Each row below holds a small network's activations on one input, seen along a few directions.
Each table varies a few parts of the input and shows all the possible inputs, shuffled.
A made-up example of a description, with smaller parts first: values(2) and (point or ring(11) or (line(4) and ring(8))).
Shared parts are said once, and a part with two or three values counts as separate values.

Other details of the inputs shift rows strongly along three fixed directions, in all tables alike. That doesn't count.

Table:
R1: 1.31; 0.73; 0.31; 0.64; -2.08; 0.94; 0.60; 1.56; 0.10; 0.88; 1.14
R2: -0.42; 1.66; 0.01; 0.33; -1.22; -0.65; 0.43; 1.45; 0.43; 2.00; 0.62
R3: 1.58; 0.00; 0.93; 0.58; -2.01; 1.19; 0.60; 1.37; 1.03; 1.15; 1.21
R4: 1.82; -3.03; 0.04; 0.14; 1.50; 2.12; -0.67; -3.63; 0.48; -2.48; 2.45
R5: -3.86; 7.93; 3.51; 1.59; 2.15; -2.87; -3.61; 2.32; -0.38; 1.42; -1.08
R6: 0.78; 0.54; -0.29; 1.18; -2.38; 1.15; -0.13; 0.70; 0.88; 0.23; 1.89
R7: 0.80; 1.74; 0.55; 0.11; -1.72; 0.50; 0.46; 1.43; -0.05; 1.25; 1.20
R8: 1.55; -2.42; -0.55; 0.71; 2.94; 0.84; 0.18; -2.77; -0.99; -2.17; 1.27
R9: -0.27; 0.73; 0.08; -0.54; -3.46; 0.33; 0.75; -0.16; 0.99; 0.64; -0.44
R10: -0.14; -3.39; -1.28; -1.18; 2.03; 1.20; -0.62; -2.79; -0.89; -2.17; 0.85
R11: 0.31; -4.11; -0.38; -1.68; 2.72; 1.52; 0.13; -3.01; -1.53; -2.57; 0.77
R12: 1.09; -4.35; 0.30; -1.37; 0.89; 0.58; 0.83; -4.85; 0.19; -3.29; 1.28
R13: -5.10; 6.60; 4.45; 1.25; 1.90; -3.48; -2.91; 1.98; -0.58; 2.33; -1.48
R14: 1.05; -4.14; -0.04; -1.57; 1.09; 1.42; 0.79; -5.41; -0.23; -3.73; 0.95
R15: 0.21; -0.54; 0.09; -0.37; -3.61; -0.37; 1.16; 0.27; 1.43; 0.75; 0.05
R16: -0.29; 0.57; 0.09; -0.49; -3.48; 0.45; 0.96; -0.18; 1.02; 0.56; -0.46
R17: 2.12; -4.86; -7.42; 0.28; 7.65; -1.49; 0.58; 2.99; -3.53; -0.91; -6.86
R18: -0.04; 0.11; 0.04; -0.42; -3.64; 0.38; 1.14; -0.15; 1.18; 0.57; -0.26
R19: -0.19; -1.48; -6.55; -0.71; 2.38; -2.71; 0.87; 6.26; -1.79; 1.85; -9.43
R20: 0.20; -0.20; 0.07; -0.42; -3.60; -0.14; 1.02; 0.08; 1.29; 0.83; -0.09
R21: 0.23; -0.34; 0.12; -0.43; -3.58; -0.51; 0.92; 0.27; 1.36; 0.85; 0.06
R22: 1.30; 0.62; 0.37; 0.68; -2.21; 1.12; 0.88; 1.58; 0.26; 0.73; 1.31
R23: 0.08; -1.68; -0.44; -0.65; 3.42; 0.13; 0.24; -2.60; -0.98; -1.76; 0.86
R24: 0.01; 0.15; 0.09; -0.46; -3.57; -0.08; 0.88; 0.08; 1.10; 0.74; -0.19
R25: 1.87; -2.96; 0.36; 0.57; 2.67; 1.15; 0.11; -3.18; -0.02; -1.88; 1.68
R26: -0.86; -0.12; -0.28; 0.25; -1.80; -0.20; 0.80; 1.47; 0.25; 1.86; 0.27
R27: 0.42; 1.63; -0.36; 0.52; -1.75; 0.54; -0.52; 0.73; 0.40; 0.84; 1.53
R28: -0.84; -0.45; -0.79; -0.24; -2.32; 0.70; 0.07; 0.91; 0.52; 0.91; 0.91
R29: 0.04; -2.18; -6.23; -0.56; 2.42; -3.64; 1.00; 6.56; -1.38; 2.01; -8.86
R30: -0.56; 1.47; -0.09; -0.13; -1.85; 0.33; -0.38; 0.60; 0.75; 0.98; 1.48
R31: -4.14; 4.58; 3.86; -0.04; 6.12; -2.05; -3.87; -2.44; -1.25; -2.08; -0.18
R32: -0.18; 1.11; 0.27; -0.47; -1.56; 0.45; 0.78; 1.66; 0.30; 1.09; 0.85
R33: 1.95; -2.92; 0.25; 0.53; 2.53; 1.10; -0.02; -3.09; -0.05; -1.67; 1.66
R34: 1.56; -0.06; 1.01; 0.64; -2.12; 1.34; 0.85; 1.39; 1.19; 1.02; 1.34
R35: -0.10; 1.20; 0.24; -0.50; -1.52; 0.36; 0.56; 1.60; 0.19; 1.22; 0.81
R36: 1.09; -0.22; 0.09; 1.07; -2.09; 1.31; -0.14; 0.64; 1.68; 0.58; 1.63
R37: 1.12; -1.55; -0.56; -0.03; 3.64; 0.34; 0.18; -2.84; -1.31; -1.91; 1.02
R38: -2.67; 4.41; 4.39; -0.02; 6.87; -1.88; -3.17; -1.98; -2.20; -2.20; -0.63
R39: -2.93; 4.43; 3.88; 1.22; 5.54; -1.76; -4.31; -2.02; -1.37; -2.13; -0.21
R40: -0.66; -0.49; -0.02; -0.56; -2.16; 0.72; 0.93; 1.91; 0.10; 1.14; 0.28
R41: 0.19; -0.42; 0.02; -0.36; -3.64; 0.00; 1.26; 0.10; 1.32; 0.75; -0.12
R42: 0.58; 1.73; -0.16; 0.90; -1.07; -0.41; 0.41; 1.18; 0.11; 1.77; 0.92
Description of these inputs: values(2) and (line(6) or (values(3) and line(5))).
- Which other rows does R27 become when the line(5) part takes its other values? List them by row number. => R4, R10, R30, R39
- Which other rows does R4 become when the values(3) part takes its other values? List them by row number. => R3, R33
- Which other rows does R22 become when the line(5) part takes its other values? List them by row number. => R32, R34, R38, R40
- Which other rows does R6 become when the values(2) part takes its other values? List them by row number. => R39

Table:
R43: -3.85; 4.08; -0.66; 0.22; 0.00; -3.80; -0.85; 6.44; -0.91; 3.43; -7.01
R44: 2.73; -5.45; -3.21; 0.20; 2.95; -0.26; 1.94; -0.81; -0.59; -1.14; -1.57
R45: -3.81; 3.00; 2.99; 0.29; 3.82; -1.97; -2.46; -1.30; -0.85; 0.23; 0.46
R46: -0.73; 2.96; 2.53; 0.02; -7.84; 0.13; 1.10; 1.09; 2.82; 2.61; 2.28
R47: 1.89; -1.61; 1.26; 0.50; 0.51; 2.01; 0.01; -2.00; 0.48; -1.71; 1.79
R48: 1.94; -4.83; -3.76; -1.90; 1.75; 0.23; 1.37; -1.28; -0.66; -2.07; -2.59
R49: 2.60; -3.69; -4.49; -1.11; 2.80; 1.66; 1.38; -0.40; -1.99; -1.90; -1.04
R50: 0.52; -1.70; 0.52; -0.46; -0.06; 2.05; -0.65; -1.86; 0.11; -1.60; 3.17
R51: 0.91; -0.33; -4.68; -0.13; -1.68; 0.31; 1.20; 4.22; -0.56; 1.70; -1.26
R52: 0.31; -1.01; -3.56; -0.69; -3.78; -0.63; 2.05; 4.35; 0.56; 2.56; -3.62
R53: -0.38; -1.40; 2.13; -1.15; -2.37; 1.32; 0.68; -4.07; 0.78; -1.79; 2.47
R54: 0.25; 0.15; -1.99; 1.23; 6.16; -2.84; -1.69; 0.25; -1.75; -1.14; -5.11
R55: 0.62; -1.43; 1.48; -1.36; -1.79; 1.03; 0.59; -3.92; 1.14; -1.89; 2.25
R56: -0.87; 3.04; -0.09; 1.01; -5.95; 0.65; 0.06; 1.06; 1.97; 2.44; 3.40
R57: 1.94; -1.08; -2.33; 0.43; -1.57; -0.06; 2.53; 4.16; 0.09; 2.64; -1.43
R58: 1.27; 1.24; 1.71; 2.38; -4.66; 0.11; 0.05; 1.35; 2.75; 2.09; 1.46
R59: -2.20; 3.35; 3.98; -0.05; 4.20; -1.25; -1.65; -0.76; -1.62; -0.33; 0.35
R60: -3.44; 3.15; 2.68; 0.77; 3.44; -1.16; -3.60; -1.07; -0.23; -0.52; 0.09
R61: 1.21; -1.35; 1.15; -0.32; 0.48; 2.40; -0.19; -1.77; -0.02; -1.66; 2.50
R62: -1.28; 4.64; 3.37; 0.97; 3.67; -1.32; -2.34; -1.42; -1.02; -1.19; -0.36
R63: 0.37; -1.74; 0.95; -0.86; -0.07; 1.40; 0.47; -2.26; -0.49; -0.77; 3.77
- What is each input in this table made of? => line(6) or (values(3) and line(5))
- Which of the alternatives is R53? => line(6)
- Which other rows belong to the same alternative as R43? List them by row number. => R46, R48, R52, R53, R55
